A small network was trained on made-up records. Each row is its average activation on records with the value named, seen along a few directions.
Related values have similar rows: they may be neighbours, one step apart, or belong to one group.
In the rows, zero is written as 500.
Strong random noise was added to every row along 4 fixed directions; ignore it. To show where, here is one row again and again, with new noise each time:
[532 479 474 464 456 445 557 588 359 549 440 494 468 451 519 534 555]
[530 494 440 521 488 377 515 603 359 578 393 524 503 488 546 586 536]
[537 320 613 555 403 521 414 432 659 444 562 514 408 504 408 432 505]
[534 299 608 501 526 627 485 421 682 428 600 530 311 425 351 337 435]
[429 431 462 269 572 697 592 595 311 504 473 434 357 270 511 424 365]
[487 462 512 409 301 473 489 584 323 519 447 418 525 453 570 572 576]


Values of BASUM:
nizi: [378 562 547 423 562 641 449 496 532 443 521 416 596 406 569 515 358]
ropa: [468 477 526 673 484 452 403 427 655 566 539 592 602 574 518 599 534]
leve: [378 502 577 362 301 693 514 407 476 416 632 321 576 438 526 510 629]
mafi: [421 559 580 516 419 565 418 468 544 396 546 375 569 559 522 482 463]
povo: [563 530 400 419 612 496 599 550 448 483 374 490 529 403 511 569 512]
zefev: [501 460 494 511 414 388 415 471 587 394 419 488 546 615 555 585 481]
deg: [487 532 535 253 375 558 566 605 379 487 603 412 584 321 567 431 493]
vofaf: [540 560 380 523 586 452 562 522 469 579 441 610 420 589 458 450 621]
sese: [474 490 451 290 581 791 725 444 358 514 546 515 422 284 430 422 458]
sufem: [466 519 327 385 690 502 590 618 276 567 357 562 539 326 577 592 339]
kug: [358 512 527 567 482 543 321 345 637 402 530 437 530 587 544 505 432]
selan: [648 516 508 591 364 242 537 536 425 574 450 551 540 608 446 592 722]
guda: [584 533 537 646 668 528 661 366 677 520 651 612 299 615 324 287 584]
vaze: [513 538 620 449 428 563 529 516 438 551 585 415 489 487 521 477 533]
pel: [410 542 386 632 708 468 416 557 394 670 363 567 509 503 631 612 327]
sori: [358 312 475 555 663 676 299 368 616 503 456 587 421 467 496 436 198]
lav: [473 451 473 363 490 740 529 386 554 400 542 455 481 376 445 463 498]
nurif: [440 493 420 388 580 697 631 398 491 362 558 472 368 393 421 317 463]
suni: [270 472 635 194 318 858 326 534 502 426 599 236 427 392 545 412 332]
rok: [564 655 541 527 491 444 558 567 441 559 602 565 622 419 602 487 575]
kuza: [598 573 576 484 393 418 518 595 475 506 493 429 501 622 473 513 646]
lin: [375 543 508 281 419 637 562 593 362 380 498 307 522 431 556 464 393]
risi: [562 446 557 588 529 454 443 506 535 514 555 535 479 549 468 467 378]
rep: [537 426 489 549 546 419 468 473 594 451 472 557 384 592 445 450 450]
zuk: [371 460 442 391 641 583 313 522 624 437 487 468 595 424 574 526 191]
The values of BASUM form a network in which each value has 4 neighbours.
Question: What is the length, in steps, of the shortest route from rep to sori?
Answer: 2
A value of BASUM combines one of 5 hidden first parts with one of 5 second parts; all combinations occur once.
Question: Changing only the second part turns kuza into lin. guda has the same second part as kuza; what does that change turn guda into?
Answer: kug
Question: Changing only the second part turns rep into selan. vofaf has the same second part as rep; what does that change turn vofaf into?
Answer: sori
Question: Changing only the second part turns risi into zuk. vaze has the same second part as risi; what does that change turn vaze into?
Answer: nizi
